These are the activations of a small neural network, seen along a few directions. Each row is one input.
In each table, some parts of the input vary, and every possible input appears once, in random order.
Descriptions start from the smaller parts, as in this example, which fits no table here: ring(8) and (point or (values(2) and line(4)) or ring(9)).
Shared parts are said once, and a part with two or three values counts as separate values.

Other details of the inputs shift rows strongly along three fixed directions, in all tables alike. That doesn't count.

Rows:
x1: [  1,   7, -17, -19, -10,  49,  21, -24,  14, -16, -21]
x2: [-29,  20, -11,  -3,   8,   2, -12,  -2,  12,   5, -13]
x3: [ -6,  10, -14,  -5, -27,  37,   3,   5,  10,  26, -20]
x4: [  0,   1,   0, -12,  -3,  22,   6,  -9,   4,  -5,  -3]
x5: [-28,  14,  -6,  -8,  10,  10, -21,  -7,  10,   5,  -1]
x6: [-32,  20,  -2,  -5,  10,  10, -11,   2,   9,   2,  -9]
x7: [-22,  10,  -8, -10,  14,  11, -11, -18,   7,  -9,  -3]
x8: [  7,   6,  -6,  -2, -23,  18,  -4,  12,   0,  26,   4]
x9: [-21,  22,   3,   4,  10,   4, -17,   9,  20,  10,  -1]
x10: [  5,  -8, -10,  -4,  23, -15,  13, -28, -11, -33,  -7]
x11: [  2,  -2,   1,  -4,  11,  -2,  13,  -7,  -6, -24,  -6]
x12: [-32,  17, -18,  -4,   7,  12, -20,  -7,  18,  11,  -6]
x13: [-25,  18,   3,   1,  14, -10, -13,  10,   6,  -1,   1]
x14: [-28,  24,  -6,  -6,  11,   8, -10,   4,  13,   1,  -6]
x15: [  1, -10,   5,  11,   5, -29,   0,   7,   0,  -5,   7]
x16: [  3,  -2,  -4,  -8,  29, -17,   8, -27, -11, -40,   3]
x17: [  0,   0,   5,   3,   4, -15, -11,   7, -10,   3,   9]
x18: [  5, -14,   1,   9,  -6, -13,  -7,   6,  -5,  11,   5]
x19: [  5,  -6,   4,  -1,   5,  -2,  11,  -5,   1, -19,   1]
x20: [ -7,  -7,  -1,   1,  15, -14,   4, -13,   2, -21,  -6]
x21: [ -9,   4,   6,  -8,  19,  -5,   2,  -9,  -6, -18,   1]
x22: [ 54, -16,  -1,  18, -70,  34,  13,  38,  -6,  72,  -1]
x23: [ 15,  -4,   7,  -5,   3,  -4,  12,   0, -10, -12,   8]
x24: [ 26, -10, -25, -15, -31,  56,  32, -24,  -2,   3, -26]
x25: [ 17, -12,  -3,   7,  17, -16,   8, -19,  -2, -17,   0]
x26: [ 13,  -1,  12,  23,  -4, -31,  -6,  28,  -4,  21,   7]
x27: [-27,  15, -10,   1,   6,  -1, -21,   3,   6,  16,  -6]
x28: [  0,  -5,   4, -11,  23,  -5,   9, -22,  -4, -36,   2]
x29: [10, -4,  4, -7, -6, 11,  9, -2,  2, -5,  6]
x30: [ -1,  -5,   6,   3,   3, -14, -13,   4,  -4,   2,  12]
x31: [ 14,  -4,   8,  -4,   4,  -8,  10,   1, -10, -13,   8]
x32: [  9,  -5,   0,   7, -26,   5,   4,  17,  -2,  24,  -6]
x33: [ -3,  12,  -9, -17, -18,  46,   4,  -7,  14,   9,  -8]
x34: [ 20, -22,  -2,  -2,  -4,   1,  24, -14,  -5, -19, -10]
x35: [-20,  28,   1,   3,  11,   3, -15,  11,  14,  11,  -5]
x36: [18, -1,  9, -2,  4,  3,  8, -4,  2, -7,  6]
x37: [-24,  14,   5,  -4,   0,  10, -19,   8,  10,  15,   5]
x38: [ -8,  -9,  -4,  -1,  17, -11,  -2, -17,  -2, -15,  -3]
x39: [  7, -12,   6,  11, -10, -16,   1,  11,   0,   7,   3]
x40: [  4,  -4,   1,  -2,   2,  -1,   1,  -5, -10,  -5,   2]
x41: [-8, -3,  9,  1,  8, -7, -1,  3,  1, -9,  1]
x42: [-29,  21, -13,  -2,   8,   2, -10,  -1,  14,   4, -11]
x43: [-27,  18, -17,  -3,  11,   4, -15,  -6,   9,   8,  -7]
x44: [ 11,  -8,  13,  -1,   5, -12,   7,   4, -14, -10,   8]
x45: [ 34, -11,   2,   0,  12,  -9,  19, -17, -15, -24,   3]
x46: [ 42, -16,  -9,  -1, -17,  26,  38, -22,   3, -13, -17]
x47: [  1,  -1,   8,  10, -23,  -4, -23,  30,   0,  38,  17]
x48: [ 14, -12,   2,   0,   1,  -9,   2,  -6,  -7,  -9,  11]
x49: [  6,  -4,  14,  10, -20,  -5,  -4,  32,  -7,  26,   6]
x50: [  4,  -9,  16,  11, -10, -13,  -5,  23,  -2,  10,  10]
x51: [ 12, -19,  10,  14,   1, -32,   5,   7,  -6,  -7,   9]
x52: [-32,  11,  -3,   3,   2,   0, -18,   3,  14,  12,  -6]
x53: [ 16, -15,  13,  20,  -5, -43,   3,  22, -15,   4,  11]
x54: [ -1,   7, -24, -17, -17,  52,  24, -25,   9,  -3, -31]
x55: [  8,   1,  -5,  -4, -10,  11,   0,   0,  -5,   7,   1]
x56: [ -1,  -3,   1,  -1,  14, -15,  -6,  -8,  -2, -13,  12]
x57: [ 26, -11,   5,   4,   6,  -8,   6,  -8,  -5,  -9,   9]
x58: [  5, -13,  17,  27,  -2, -57, -22,  37, -18,  25,  25]
x59: [-32,  15,   3,   0,   5,   6, -17,   7,  13,   8,  -2]
x60: [ 14, -19,  -2,   6,  -1, -13,   5,  -6,  -8,  -5,   4]
x61: [ -4,   2,  -2,  -7,  10,  -1,  -2, -11,  -6, -11,  -1]
x62: [ 23,  -2,  13,   0,  13, -13,  12,  -4, -10, -17,   7]
x63: [-20,  21,   2,  -6,   0,   7, -17,  11,   6,  15,   3]
x64: [  6, -14,  -6,   2,  11, -15,   6, -17,  -5, -19,   2]
x65: [-21,  19,   3,  -6,   0,   8, -18,  11,   5,  15,   2]
x66: [ 16, -17, -12,  -5, -12,  22,  19, -22,  -3,  -8, -11]
x67: [-11,   8,   8,  -1,  -1,  -2, -14,  14,   6,  12,  12]
x68: [ 34, -18,   6,   5, -40,  21,  20,  23,  -2,  20,   5]
x69: [ -7,  -5,  -1,   5,  12, -18,  -3,  -6, -10,  -7,  -1]
x70: [  5,  -2,  10,   5,  -4, -10,   2,  17,  -6,   2,   4]
Description of these inputs: values(2) and ring(5) and (point or line(6)).
The inputs of x5 and x61 match in every part but the values(2) part. If x39 is changed in the same way as x5 into x61, which row does it become?
> x2
The inputs of x11 and x50 match in every part but the values(2) part. If x6 is changed in the same way as x11 into x50, which row does it become?
> x59
List by row number the other rows that have the values(2) part and the ring(5) part in common with x33.
> x4, x28, x29, x36, x37, x67
Start at x40 and move only the line(6) part, one step at a time. The first step leads to x61. Which rows follow, in order?
> x17, x55, x16, x8
Change only the values(2) part in x7. List by row number the other rows that result.
> x40

Rows:
x71: [-14,   0,   2,   8,  -5, -11, -35,  15,  -1,  35,  17]
x72: [ 31, -11,   0, -17, -22,  43,  21, -10,  -4,  -5,   4]
x73: [-54,  44, -32, -18,   3,  53, -10, -18,  39,   7, -38]
x74: [ 10,   6, -13,  16, -22,   5,  -5,  16,   7,  40,  -8]
x75: [ 15, -21,  21,  -6,  45, -42,  10, -24, -25, -60,  23]
x76: [ 30, -35,   1,  -2,  15, -28,  18, -28, -29, -39,  11]
x77: [-38,  25,   6,  -7,  18,   0, -38,   7,  14,  11,  16]
x78: [  4,  -6,   3,  11, -31,   3, -32,  28,   2,  57,  21]
x79: [ 32, -16, -17, -12, -22,  39,  55, -27,  -4, -28, -33]
x80: [-26,  49, -17, -28,  20,  55,   9, -24,  28, -20, -27]
x81: [ -9,  11,  -9,   1, -13,  19,   4,   3,  17,  12, -17]
x82: [-12,  -6,   1,  24, -11, -30, -24,  28,   3,  35,   6]
x83: [-23,   9,   3,  10,  10, -19,  -9,  11,   8,   3,  -7]
x84: [ -2,   3,  16,  -3,   1,  -4,   8,  12,  -3, -11,   2]
x85: [-28,  12,  -3, -24,  49,  -5,  -2, -39,  -3, -56,   2]
x86: [ 13, -24,  40,  15,  24, -72, -16,  24, -31, -16,  42]
x87: [-52,  21, -19,   2,  30, -12, -27, -16,  18,  -2, -15]
x88: [ 37, -26, -20,   2, -30,  24,  32, -17,   0,   1, -18]
x89: [-25,  10,  14,  25, -16, -30, -30,  52,   6,  47,   6]
x90: [ -5, -13,  -5,  -6,  32, -25,  -6, -32, -13, -33,   8]
x91: [  3,  17,   9,  -8,  24,  -3,  -8,  -7,  -2, -12,  14]
x92: [ 56, -43, -16,   3, -37,  17,  50, -18, -20,  -9, -18]
x93: [ 35, -37,   3,  -1,  19, -29,  16, -30, -25, -40,  15]
x94: [ 21,  -4,  20,   7, -42,  17,   7,  43,   2,  35,   9]
x95: [ 16,   3,   2, -10, -48,  53,  21,  21,   4,  26, -10]
x96: [  4,  19, -13,  -1,   0,  21,  17,  -8,  13,  -2, -24]
x97: [-42,  31,   1, -14,  27,  11,  -9,  -7,  18, -20,  -9]
x98: [ -5,  -3,  37,  18,  12, -51, -13,  40,  -8,   1,  27]
x99: [ 41, -35,  -1,  20, -47,  -3,  17,  22, -15,  34,  -2]
x100: [-11,  19, -13,  -5,  18,   5, -21, -17,   6,   8,   3]
The inputs of x77 and x88 match in every part but one. If x72 is changed in the same way as x77 into x88, which row does it become?
> x82
Describe the family of inputs behind these rows.
> ring(5) and (point or line(5))
List by row number the other rows that have the ring(5) part in common with x95.
> x80, x84, x94, x97, x98
